A small network was trained on invented records. Each row is its activation on one of them, seen along a few directions.
Each row is followed by the record's values for the fields J, U, P, T, Z.
The largest differences between rows may come from other fields.
In the rows, 500 means zero.
Random noise pushes rows far along 2 fixed directions. That doesn't count. These rows show it; they differ only by the noise:
[367 561 569 381 407 678 430 486 608 414 773 586 541 568 184 300 397 392
 707]
[610 513 500 453 618 583 431 574 454 381 512 631 559 460 338 276 353 551
 434]
[524 439 620 523 540 626 446 463 515 465 545 509 544 468 334 372 436 442
 481]
[691 458 518 517 687 555 438 569 405 401 400 601 561 412 411 306 367 582
 322]

[585 479 622 565 510 481 590 507 542 398 347 531 416 466 679 528 571 428
 404]	J=j2 U=u2 P=p4 T=t1 Z=z1
[431 531 492 484 508 511 512 502 453 438 610 417 535 411 481 497 611 478
 463]	J=j1 U=u1 P=p3 T=t3 Z=z2
[681 476 559 478 547 470 348 495 363 499 550 476 469 290 547 380 560 549
 396]	J=j4 U=u2 P=p1 T=t3 Z=z2
[375 508 566 428 433 687 423 504 572 440 774 534 547 511 187 432 468 371
 712]	J=j3 U=u1 P=p1 T=t1 Z=z2
[528 375 601 508 522 493 398 388 267 534 470 480 567 509 292 381 427 560
 364]	J=j3 U=u1 P=p1 T=t2 Z=z1
[611 476 426 398 563 511 440 617 451 420 684 581 510 583 370 447 582 472
 548]	J=j3 U=u2 P=p4 T=t1 Z=z2
[396 393 730 583 373 520 613 354 653 560 574 334 473 543 597 714 754 312
 678]	J=j2 U=u2 P=p4 T=t1 Z=z2
[449 563 543 430 431 503 646 490 632 473 354 484 456 519 568 562 558 348
 525]	J=j1 U=u2 P=p4 T=t1 Z=z1
[369 368 569 640 415 557 410 303 460 582 564 380 402 536 285 505 477 412
 460]	J=j3 U=u1 P=p3 T=t2 Z=z1
[313 660 342 321 414 551 616 605 599 595 693 613 465 670 534 417 505 525
 800]	J=j4 U=u1 P=p3 T=t3 Z=z2
[485 415 655 692 565 498 523 378 383 494 528 374 572 475 532 640 574 440
 554]	J=j2 U=u1 P=p1 T=t3 Z=z2
[737 420 515 487 712 403 497 588 351 428 483 530 519 473 533 461 622 611
 422]	J=j3 U=u2 P=p4 T=t3 Z=z2
[236 373 613 593 420 604 495 354 591 646 483 372 397 495 445 657 625 423
 583]	J=j3 U=u1 P=p3 T=t3 Z=z2
[643 392 529 485 563 571 564 477 264 583 610 344 548 689 591 640 690 418
 636]	J=j4 U=u2 P=p4 T=t3 Z=z2
[634 466 352 408 506 454 493 417 490 512 737 482 590 693 448 513 684 430
 531]	J=j1 U=u2 P=p4 T=t2 Z=z2
[476 434 547 481 429 472 469 462 424 503 495 506 516 450 269 386 350 564
 473]	J=j3 U=u2 P=p1 T=t2 Z=z1
[598 272 510 550 549 518 336 373 285 473 552 527 642 439 220 414 363 581
 280]	J=j3 U=u1 P=p1 T=t2 Z=z2
[126 457 650 533 251 621 538 411 668 687 694 368 434 535 331 657 583 301
 643]	J=j3 U=u1 P=p3 T=t1 Z=z2
[573 490 588 536 555 513 606 492 614 531 450 263 589 451 608 519 678 364
 576]	J=j1 U=u2 P=p1 T=t1 Z=z2
[799 558 268 456 721 369 623 721 281 488 384 525 509 591 698 577 488 661
 522]	J=j4 U=u2 P=p4 T=t3 Z=z2
[233 334 673 499 261 618 413 383 586 495 491 382 420 373 477 451 415 437
 551]	J=j4 U=u1 P=p3 T=t3 Z=z1
[566 597 374 451 569 584 636 614 534 520 446 498 437 515 696 404 551 564
 619]	J=j4 U=u1 P=p3 T=t3 Z=z2
[566 219 696 711 596 479 356 386 368 524 269 380 510 348 475 538 546 466
 336]	J=j3 U=u2 P=p1 T=t1 Z=z2
[480 292 713 601 525 475 469 363 537 638 279 371 466 496 528 668 600 355
 320]	J=j3 U=u2 P=p4 T=t1 Z=z1
[670 382 358 521 584 442 476 487 286 460 331 585 550 389 548 631 200 727
 182]	J=j4 U=u1 P=p1 T=t2 Z=z2
[505 396 592 632 490 596 509 308 399 584 276 401 566 300 544 546 593 424
 354]	J=j1 U=u1 P=p1 T=t3 Z=z2
[256 811 333 319 237 546 388 658 648 417 736 775 415 524 238 293 345 422
 791]	J=j5 U=u2 P=p1 T=t3 Z=z1
[572 517 471 563 647 445 540 575 480 420 460 593 582 424 575 502 437 561
 429]	J=j2 U=u1 P=p1 T=t1 Z=z2
[728 411 413 601 680 425 497 488 400 525 545 532 678 558 573 622 513 614
 302]	J=j2 U=u1 P=p1 T=t2 Z=z2
[536 678 384 324 429 487 533 613 600 393 747 596 645 656 428 433 514 594
 710]	J=j2 U=u2 P=p1 T=t2 Z=z2
[544 604 431 506 539 521 580 673 507 413 449 537 510 466 626 406 517 584
 463]	J=j2 U=u1 P=p3 T=t1 Z=z2
[230 490 508 402 330 503 426 409 615 531 677 422 468 485 290 578 336 357
 710]	J=j4 U=u2 P=p1 T=t1 Z=z2
[591 761 215 367 564 429 513 741 451 397 683 704 539 676 513 357 424 690
 528]	J=j2 U=u1 P=p3 T=t2 Z=z1
[625 462 456 551 547 430 487 417 314 360 540 652 423 594 480 460 498 569
 553]	J=j5 U=u2 P=p4 T=t2 Z=z1
[736 415 628 683 665 403 490 504 415 565 304 342 553 359 686 527 697 540
 384]	J=j5 U=u2 P=p1 T=t3 Z=z2
[545 634 549 505 519 432 539 648 593 400 300 522 501 353 649 455 473 568
 526]	J=j2 U=u2 P=p1 T=t3 Z=z1
[409 609 423 405 549 537 455 583 542 314 517 755 436 394 297 347 264 594
 556]	J=j3 U=u1 P=p1 T=t3 Z=z1
[528 589 380 480 545 503 445 523 437 434 368 669 402 507 530 378 406 709
 410]	J=j5 U=u1 P=p3 T=t2 Z=z1
[404 576 549 415 426 565 548 551 593 502 510 450 391 488 600 482 460 512
 488]	J=j4 U=u1 P=p3 T=t1 Z=z1
[465 653 214 337 436 570 465 643 583 467 719 639 450 678 292 477 406 642
 591]	J=j3 U=u1 P=p3 T=t2 Z=z2
[777 222 732 706 503 458 565 395 355 525 425 307 585 505 691 584 711 474
 373]	J=j2 U=u2 P=p4 T=t2 Z=z1
[532 431 699 588 571 539 575 487 491 466 426 488 502 372 458 434 432 497
 366]	J=j3 U=u1 P=p1 T=t1 Z=z1
[669 587 354 447 545 502 561 636 452 439 570 571 596 602 584 442 537 656
 445]	J=j2 U=u2 P=p3 T=t2 Z=z2
[370 569 392 403 484 457 392 459 399 270 393 573 461 357 352 301 263 570
 307]	J=j1 U=u1 P=p3 T=t1 Z=z1
[725 300 370 537 641 507 334 496 306 441 121 663 544 243 542 246 212 675
 187]	J=j4 U=u1 P=p1 T=t1 Z=z2

Which values does each new row have?
[637 567 515 409 595 435 511 649 479 387 657 516 648 624 580 452 658 427
 590]	J=j2 U=u2 P=p4 T=t1 Z=z2
[531 491 327 549 523 431 445 632 345 396 264 670 461 376 534 335 393 702
 400]	J=j5 U=u1 P=p3 T=t3 Z=z2
[588 490 541 584 490 483 494 610 491 380 456 523 390 410 401 337 384 494
 480]	J=j3 U=u2 P=p1 T=t1 Z=z1
[442 443 678 532 496 521 479 449 549 475 527 387 518 401 401 560 614 467
 603]	J=j3 U=u2 P=p1 T=t3 Z=z2
[657 410 620 659 615 509 456 371 367 603 495 426 646 547 572 540 601 488
 340]	J=j2 U=u1 P=p1 T=t2 Z=z1
[538 491 486 463 639 494 358 527 369 455 366 680 564 429 357 368 310 618
 264]	J=j3 U=u1 P=p1 T=t1 Z=z1
[547 437 562 525 532 417 689 399 511 577 446 404 615 483 575 581 598 526
 398]	J=j1 U=u1 P=p1 T=t2 Z=z2
[298 387 575 573 464 530 464 400 588 597 355 457 392 468 456 574 465 504
 367]	J=j3 U=u1 P=p3 T=t1 Z=z1
[516 500 456 461 599 533 554 477 528 519 564 395 461 503 634 397 603 516
 592]	J=j4 U=u1 P=p3 T=t3 Z=z2
[602 467 579 677 605 452 602 574 513 557 396 332 538 508 759 594 619 492
 325]	J=j2 U=u1 P=p3 T=t1 Z=z1
[873 464 419 515 678 364 663 591 391 475 493 499 612 619 734 599 692 665
 398]	J=j2 U=u2 P=p4 T=t2 Z=z2
[417 515 319 407 374 662 437 333 626 643 624 557 514 647 373 562 415 443
 630]	J=j4 U=u1 P=p1 T=t2 Z=z2
[381 450 520 476 313 663 544 288 648 669 673 477 469 579 396 624 470 407
 625]	J=j4 U=u1 P=p1 T=t2 Z=z2
[341 398 546 585 478 548 470 418 543 611 433 429 369 484 501 628 602 512
 497]	J=j3 U=u1 P=p3 T=t3 Z=z2
[555 595 418 532 585 483 548 645 529 402 341 544 476 504 682 454 481 597
 365]	J=j2 U=u1 P=p3 T=t1 Z=z1
[429 628 374 468 466 542 492 593 505 429 590 597 495 509 518 458 532 552
 587]	J=j2 U=u1 P=p3 T=t3 Z=z2
[525 573 634 490 467 615 507 525 516 392 620 537 634 485 453 341 480 421
 558]	J=j2 U=u1 P=p1 T=t1 Z=z1
[555 493 535 559 572 445 586 407 404 495 493 545 574 415 478 435 480 534
 346]	J=j1 U=u1 P=p1 T=t2 Z=z1
[453 527 411 492 560 485 526 611 558 501 436 538 426 536 471 435 422 560
 393]	J=j3 U=u1 P=p3 T=t1 Z=z1
[598 520 410 576 636 443 442 470 424 483 447 651 553 510 525 545 402 608
 361]	J=j2 U=u1 P=p1 T=t2 Z=z1
[603 430 714 657 514 473 554 382 493 583 406 373 512 445 559 474 630 500
 456]	J=j5 U=u2 P=p1 T=t2 Z=z1
[448 526 530 377 420 629 450 515 368 428 625 467 571 437 381 432 310 462
 532]	J=j4 U=u1 P=p1 T=t1 Z=z2
